Each row below holds a small network's activations on one record, seen along a few directions.
Here are examples, each followed by its value of one field, KUPA.
The largest differences between rows may come from other fields.
Random noise pushes rows far along 11 fixed directions. That doesn't count. These rows show it; they differ only by the noise:
149 246 -376 -36 -58 210 325 -342 -282 -148 -316 -211 176 270 270 206 -190 -408 309 81 -270 -74 187 -625 134 -56 85 -127 113 28 26 36
-299 356 -638 407 -351 194 403 375 -291 380 817 -116 -271 -48 422 -150 -5 -561 -720 299 233 244 -134 242 -839 -41 -791 401 -471 -275 -189 122
-177 106 -217 -157 -535 152 -446 -303 -273 -117 -51 383 304 301 -65 -131 -515 320 -105 -159 142 -370 -293 -262 30 103 603 131 -181 11 83 -223
-82 40 -226 386 -240 40 79 274 -79 -150 -107 -103 -153 147 -212 176 22 -93 -499 -206 -31 -19 -171 -34 -119 94 262 -213 107 9 294 -136
-248 -60 -373 106 -134 271 -84 -120 -82 -537 -202 -144 113 123 148 125 -49 -37 -399 145 -342 -98 -63 -306 -54 317 664 -367 136 -117 2 -253
-141 -148 45 -69 -36 -59 -468 161 -186 -36 79 349 79 148 -92 -64 136 379 -170 -169 -140 -28 -340 446 92 182 84 -41 116 -110 93 -311
462 58 -42 116 -230 -637 25 803 -52 642 -315 81 -203 10 -560 -58 154 -264 5 -302 340 -137 -527 705 -234 -57 -530 -83 -132 119 514 145
-585 -280 -251 -366 314 -233 -474 -171 38 -601 -238 133 67 -191 109 -58 51 376 -348 481 -62 -236 26 144 -248 223 548 -259 -104 -71 -352 182
-86 342 -282 -403 491 -10 -82 -193 -250 154 155 -80 137 -101 549 -105 173 167 89 426 -509 -377 180 94 31 233 -545 99 -6 -257 -660 -198
-76 -262 159 71 -353 -165 -486 198 136 -18 -92 93 -48 -22 -213 -315 157 235 -220 -22 110 -242 -460 375 -3 232 234 -309 -113 -55 132 -329
210 -7 89 375 -234 -399 200 126 -39 94 -346 -144 -245 76 -78 -223 175 -363 196 219 450 -191 -38 91 -73 -255 -449 -230 -117 -4 424 227
-154 -236 -162 -287 452 -464 -171 377 129 -66 -354 -9 -168 -163 -308 199 377 182 -179 -146 -202 14 -167 461 -115 98 69 -326 113 200 -71 229
-223 -220 -380 -694 506 -240 -40 -187 -39 13 -256 115 13 92 92 142 352 158 465 -330 -353 233 -87 75 64 -176 -158 -119 87 412 -228 447

-214 -65 411 461 8 -233 54 -147 398 24 -118 -246 -487 -181 -273 -13 166 287 -88 -99 197 -185 244 -8 328 -254 -30 -255 24 214 31 -17 -> sugez
-330 -302 48 -287 270 -167 -342 41 141 -198 -21 167 6 -96 -165 -19 205 481 -94 -241 -51 -1 -63 178 45 75 231 -89 132 121 -115 47 -> zazu
-120 101 -492 89 164 -148 189 -4 -609 -505 -437 456 158 413 396 -131 9 9 -79 464 323 -204 79 10 -421 -23 -71 138 139 -341 650 458 -> kuge
81 -79 -427 -35 -74 -200 -11 258 239 0 -439 -332 -17 -185 -16 -81 158 -97 -258 131 -94 -306 -275 103 -296 303 239 -466 -100 90 118 30 -> pebil
428 54 -105 8 2 -159 27 168 -297 194 -279 276 130 300 -9 -51 106 -58 450 -196 -88 -65 -260 246 168 12 -191 -67 248 -40 523 -121 -> navef
418 -380 594 79 -501 499 -195 -73 336 136 138 -205 107 101 52 -303 210 -229 346 -148 -269 202 -333 -98 539 220 212 -313 156 -75 -37 -684 -> zurig
-2 497 -409 315 90 -196 183 459 -161 124 -7 -256 -224 -139 110 -162 140 3 -724 393 -1 -720 -38 231 -445 318 -411 -61 -81 -317 -72 -211 -> gegeb
32 -269 335 266 -289 235 -67 -458 187 -123 -146 -204 -73 201 318 -346 318 246 397 -53 -229 -116 -13 -311 577 54 24 -385 200 -22 111 -419 -> ramaf
183 32 -367 -34 -238 408 330 -157 145 340 45 -331 -49 65 -30 236 40 -314 301 -607 -315 300 -139 -359 194 -126 14 -143 26 413 -98 45 -> velaf
-443 -49 -459 -189 -82 25 -5 -294 418 3 142 -328 -206 -325 198 -159 -1 110 -279 81 -106 -159 -18 -225 -297 122 386 -175 -365 260 -621 140 -> navef
39 -141 -246 -552 341 -366 33 -105 -158 -414 -276 111 182 -84 -127 82 -73 -348 440 262 199 344 -84 -7 -210 -352 75 -77 -89 108 158 657 -> fus
-6 122 308 532 -204 647 455 -421 -335 -699 368 -199 26 159 420 76 -245 -650 -73 551 250 349 486 -729 0 -159 83 -4 92 -431 98 -147 -> zufor
75 -129 128 81 -453 -6 97 460 188 319 351 -1 -115 -185 -393 41 -177 -504 -105 -178 429 479 -148 185 -315 -214 -70 160 -400 226 35 267 -> gud
-27 176 8 -21 231 -53 88 30 -80 -269 91 -304 -54 -49 34 -19 165 -116 -52 155 -156 -21 81 145 109 -74 -132 -318 158 -221 -4 -178 -> lelen
-131 34 63 -186 -75 335 -243 -224 -268 -17 425 264 197 146 168 33 -247 82 149 -77 -6 228 87 -78 125 -61 82 381 -54 -80 -213 -75 -> lig
776 502 -27 315 -407 155 266 802 -129 636 95 -102 107 -7 -443 300 -292 -535 -280 -310 -79 -66 -306 178 -37 256 -172 62 47 -221 318 -478 -> velaf
180 176 143 60 87 -251 168 -328 -225 -224 -160 -111 51 112 65 -213 83 -13 572 117 248 -187 99 -249 235 -350 -426 -158 149 -63 240 72 -> zazu
-120 214 -147 279 295 -152 187 26 -227 87 -184 119 -282 268 -31 54 303 513 -162 -392 65 -256 119 61 73 -128 -327 158 274 120 287 200 -> kuge
-253 -332 202 -84 -133 206 112 -231 578 182 400 -408 -335 -357 18 -54 194 -253 195 -186 -64 501 42 -73 113 -225 -56 -204 -245 400 -458 63 -> sugez
435 320 -99 31 -95 106 701 38 -57 570 -271 -59 -220 415 -342 363 -116 -251 264 -858 134 194 112 -710 111 -384 -202 348 112 508 311 414 -> kuge
303 111 102 -229 -131 99 242 -203 -38 -22 -194 -90 100 127 -140 242 -253 -462 525 -192 -1 266 155 -422 206 -319 149 -70 67 170 109 90 -> lor
-77 -57 -10 135 350 -217 -59 124 -180 -666 -398 154 11 64 -181 362 -37 125 -281 155 126 5 165 4 -108 -39 422 -219 335 -54 422 225 -> pebil
-284 47 -70 -198 -365 152 -416 -267 16 254 502 291 169 -129 393 -495 -207 188 48 305 53 -133 -297 211 -198 159 -199 324 -496 -161 -445 -173 -> monu
45 13 271 314 -415 345 113 224 139 -323 150 -273 -73 -127 -418 308 -399 -600 -368 15 306 346 119 -310 -112 -107 622 -151 -68 -32 151 -130 -> lor
70 89 -288 -421 41 56 290 134 -145 102 65 48 16 5 -61 57 -111 -280 40 -195 121 106 -93 -152 -303 -102 -72 135 -177 142 -64 309 -> zufor
-269 228 -488 -279 15 -120 100 -98 57 -155 180 -170 -68 -192 -51 -88 -29 -4 -173 -109 204 -57 -203 -122 -363 -217 -5 -40 -288 196 -289 321 -> zurig
298 -263 -133 -217 -139 -9 -272 602 -153 397 -21 510 243 129 -90 -49 0 -76 -58 -68 -166 202 -593 657 -294 357 -67 231 4 -236 280 -153 -> gagi
-214 -21 -451 187 10 -62 155 308 185 -275 -24 -218 -143 -125 -96 155 32 -169 -626 -37 -52 -8 -75 43 -358 252 432 -241 -27 81 45 93 -> navef
53 -25 120 -32 324 331 -74 243 -128 -336 -17 -9 141 -65 -177 548 -124 75 -296 -113 -483 292 192 -102 195 292 567 -88 474 -139 -41 -351 -> ramaf
79 82 283 492 -10 -132 288 95 67 -376 -24 -515 -328 -176 -352 108 39 -481 -159 151 355 170 274 -4 15 -346 26 -432 103 -70 296 32 -> lelen
-24 -79 777 366 53 301 -7 -334 -15 -59 506 51 -158 171 199 -69 122 193 53 62 170 219 442 -269 448 -291 -324 239 181 -125 -42 -238 -> pebil
107 -33 160 -99 366 -20 85 -102 -130 111 89 33 18 -33 279 -5 303 -93 484 99 -248 223 125 136 294 -144 -525 11 153 -62 -15 -42 -> fus
-71 0 -666 -116 -173 -61 86 23 -124 -105 -475 166 187 311 -30 11 -324 -4 -197 -42 83 -185 -258 -207 -362 122 431 20 -124 105 337 346 -> seke
-12 -524 276 -526 237 -50 -239 -396 573 233 -76 -358 44 -501 373 -257 356 -204 841 420 -470 196 60 181 313 91 -217 -348 -250 190 -824 93 -> monu
162 482 -196 -25 -218 486 -153 -452 -572 -80 126 292 555 425 538 -152 -335 252 196 22 -491 -409 -113 -326 301 236 61 253 249 -365 72 -679 -> makil
-353 -74 123 164 -248 -104 -154 -159 178 -63 3 175 -152 29 -237 -73 -106 392 -187 -334 306 -99 -69 -134 -15 -281 284 72 -122 268 89 95 -> makil
372 114 600 658 -272 421 225 -434 -94 -211 -47 -284 -54 295 76 3 -74 -343 285 175 71 52 433 -552 575 -169 -15 -118 338 -191 303 -461 -> lor
436 112 93 372 -636 59 343 271 171 484 86 -355 -80 -117 -300 70 -268 -795 112 -238 288 232 -197 -142 5 -141 -110 -22 -290 199 304 -38 -> fus
369 -43 237 65 -386 -165 -257 157 237 215 -181 -52 124 -185 -190 -233 -76 -99 62 180 132 -331 -257 275 114 249 88 -272 -170 -159 58 -282 -> velaf
145 348 -496 -514 27 -411 53 -223 -132 473 -480 61 50 266 -82 -136 3 342 476 -568 -63 -639 -248 -138 160 -135 -309 42 -57 493 38 230 -> gegeb
355 294 -178 -144 156 66 349 44 -140 413 -69 -114 -5 177 202 92 171 -74 453 -297 -369 -14 6 -145 222 -35 -626 84 226 79 -2 -104 -> ramaf
122 199 -558 159 -329 116 640 151 -92 194 62 -297 -231 131 97 -85 184 -473 -174 -308 43 119 -209 -247 -370 -79 -347 -83 -103 106 266 123 -> zufor
182 414 -508 28 -525 -197 138 165 -183 312 -264 163 62 183 -370 0 -562 -84 -68 -375 378 -478 -303 -39 -164 -97 116 199 -217 250 520 154 -> sugez
-401 -56 -419 -47 -141 387 -232 -416 -225 -222 248 222 196 394 650 -350 243 402 -33 -62 -365 -16 -220 -77 68 258 35 33 58 -199 -33 -340 -> lig
-349 382 -736 -198 285 -187 60 -17 23 -58 -209 -123 -102 12 108 -139 212 698 -483 -266 -282 -773 -181 -161 -256 306 14 -109 121 115 -181 -59 -> zazu
-127 269 -10 -274 512 -266 -54 -150 0 140 83 -164 40 -422 99 102 -76 144 46 558 -80 -452 439 138 -75 46 -281 176 -171 -77 -587 213 -> valop
123 217 -491 469 -398 81 389 116 15 33 -278 -331 71 -105 112 205 -448 -726 -274 437 -70 -89 94 -239 -327 215 222 -78 -225 -131 44 121 -> monu
72 6 136 10 205 -149 -304 313 166 267 -31 -86 26 -371 -60 78 22 215 -286 251 -320 -346 -2 480 7 457 -42 8 -28 -221 -379 -326 -> gagi
-140 -97 -230 291 -123 -23 48 -259 289 -108 -447 -287 -189 79 112 -182 372 342 -47 -219 -238 -455 -69 -289 175 153 106 -370 104 172 185 -177 -> gagi
-81 -260 -641 -149 160 -137 369 385 -132 -152 -250 112 -83 304 -286 473 248 -137 -37 -781 -85 627 -323 216 -243 -254 153 -65 242 460 517 517 -> lumo
-98 327 -424 341 76 31 706 -193 -271 -328 -215 -75 -210 369 -41 309 -300 -313 -87 -68 468 76 459 -725 -299 -564 -105 266 84 212 442 709 -> seke
46 84 -216 -18 -432 -124 213 -62 130 268 -96 -55 -44 -129 116 -524 -255 -403 51 602 694 -293 -5 -264 -579 -148 -208 162 -662 48 -65 455 -> gud
360 323 279 31 403 -354 194 -15 8 -171 -430 -454 -163 -40 -450 207 168 23 258 -256 -126 -290 272 -54 518 -237 -64 -479 441 97 235 -161 -> lelen
-276 -212 308 121 146 -93 -81 -252 -1 -183 255 187 -171 97 201 -217 273 229 254 42 233 243 145 184 75 -343 -471 62 16 -6 48 144 -> seke
46 -446 123 21 66 -363 -135 -103 19 -466 -791 234 190 129 -316 265 -105 -31 293 -104 36 156 22 28 195 -154 677 -330 257 216 515 353 -> makil
145 -57 -88 424 -199 141 193 117 371 -31 -278 -538 -201 31 -7 -140 602 74 -184 -219 -564 -392 -263 -118 187 410 147 -699 288 14 285 -595 -> valop
-154 93 13 -285 -257 49 -369 -265 -70 -101 69 177 112 38 -96 -155 -308 267 -8 -71 213 -298 -221 -165 -29 11 341 56 -193 120 -174 -108 -> gegeb
234 393 -285 -256 60 -143 215 -259 -323 45 -288 128 207 294 147 -49 -161 70 506 -57 190 -408 60 -279 70 -244 -308 234 -3 70 161 114 -> lumo
-180 18 -259 136 239 -87 34 350 182 194 52 -208 -392 -33 13 -219 592 398 -552 -151 -151 -261 -181 263 -200 270 -283 -65 65 36 -80 -110 -> lig
-257 -671 357 -40 -287 -9 -269 -174 510 -383 -119 -112 -107 -105 -208 -181 237 81 109 -127 274 326 -215 -75 94 -129 606 -440 -192 239 38 -10 -> lumo
88 318 -192 -128 -337 338 173 -413 -266 356 272 202 166 318 374 -435 -224 -6 372 49 230 -213 31 -479 -32 -202 -428 486 -262 54 -56 24 -> gud
-567 -239 -237 204 -20 177 13 -174 -22 -812 177 145 -108 83 279 -184 94 -58 -566 449 393 213 24 -132 -513 -79 317 -21 -39 -215 87 321 -> zurig
351 -426 197 9 -186 -142 -54 110 -260 -241 -373 329 365 164 -221 374 -303 -630 557 267 91 514 -39 280 41 -116 371 -110 146 -107 597 329 -> valop

Here are new rows. What is KUPA for each?
-188 -67 157 -280 153 -58 -164 -374 243 235 186 -36 -141 60 75 -258 478 420 405 -537 -165 50 -83 135 402 -180 -445 -76 27 329 -222 -142 -> lor
57 -31 105 -105 199 -252 46 40 96 -74 -135 -108 -79 -184 -11 -27 119 -36 165 286 218 -76 101 134 -103 -140 -172 -66 -86 -23 -141 107 -> lumo
-155 167 -85 96 395 -178 -160 -121 -286 -471 -253 235 80 160 -54 216 -135 479 -169 56 -60 -433 286 -14 239 68 378 13 342 -81 167 -1 -> navef
333 -370 379 -239 253 264 -188 346 -70 7 248 98 284 -95 43 236 74 -441 347 89 -467 741 -84 486 128 203 -55 -100 198 -247 -129 -269 -> seke
279 -170 357 163 304 126 227 184 186 1 126 -369 -162 -90 36 262 497 -325 153 -184 -370 492 211 12 295 -45 -333 -302 335 51 13 -186 -> pebil
385 309 -509 -12 19 -141 488 518 213 457 -249 -634 -202 -250 -6 100 213 -320 -241 -106 -468 -257 -136 37 -218 351 -294 -279 52 72 -120 -100 -> ramaf
-80 -36 222 -445 84 -277 -386 159 452 4 -183 -205 -42 -631 -363 -67 -306 37 -235 462 315 -401 115 -45 -301 197 585 -113 -510 24 -645 149 -> lig
-314 -326 205 30 29 -308 -354 -59 316 -166 -157 -63 -132 -319 -115 -251 111 383 -189 264 218 -275 20 198 -71 112 283 -260 -82 -14 -202 37 -> zazu
252 -177 233 -102 -200 91 131 108 204 107 -142 -204 50 -97 6 45 -58 -480 201 141 -3 288 -23 -123 -20 83 199 -163 -106 -23 -71 90 -> kuge
234 357 -282 177 -32 64 142 -42 -557 -120 -95 131 244 379 313 -26 -70 101 70 132 -118 -353 6 42 119 60 -220 160 254 -349 342 -303 -> lumo
-129 43 -28 -124 -75 -136 16 -44 86 347 102 106 -3 -60 -269 293 -261 47 45 -250 39 104 25 15 -53 -160 92 225 -197 250 -140 277 -> valop
73 161 -512 -609 -81 42 56 -222 -67 256 -120 -22 236 8 202 -185 -132 -8 182 -116 -211 -281 -252 -188 -145 224 36 4 -247 115 -314 21 -> zufor
-166 -100 -230 -230 429 -228 185 -33 126 68 -145 12 -94 -92 -36 209 119 -89 40 156 -32 106 233 -34 -275 -118 -118 111 -114 153 -186 602 -> valop
37 252 299 147 330 -317 48 131 -122 223 166 123 -148 -91 -107 76 117 151 56 171 146 -182 196 328 -18 -158 -605 218 4 -129 8 124 -> valop
321 78 126 160 139 -99 -90 289 -315 -124 -381 322 222 184 -276 387 -376 60 -191 125 -38 -230 157 100 102 201 301 260 334 -253 375 -54 -> gagi
235 -98 -459 -101 -251 -82 385 -377 -125 -2 -529 22 96 498 343 -360 178 -160 590 -51 165 -136 -221 -353 -24 -201 -202 -75 -25 183 477 271 -> lumo
-35 318 306 487 -162 190 64 -130 -128 63 214 73 -183 244 -244 122 -265 393 -203 -467 158 -203 224 -344 292 -237 19 236 101 47 151 -250 -> seke
-54 62 373 -45 460 -57 183 179 346 294 246 -203 -414 -238 -423 259 61 172 -236 -363 77 119 345 -135 10 -232 -202 205 -53 312 -451 214 -> seke
-167 138 -382 -82 -166 248 181 442 175 239 460 -103 -208 -188 -301 317 -162 -231 -522 -505 -130 400 -336 124 -391 48 158 87 -157 268 -151 -4 -> sugez
-303 218 -23 43 72 52 -87 -317 -347 -692 174 -15 183 -50 221 -5 -390 -153 -245 743 180 -13 353 -71 -126 -110 307 -73 -25 -512 -63 -45 -> lelen
-175 22 -53 184 66 -158 -45 -88 646 -35 -305 -573 -291 -472 12 -206 285 201 -269 257 -254 -609 89 -104 8 342 121 -472 -130 125 -470 -210 -> monu
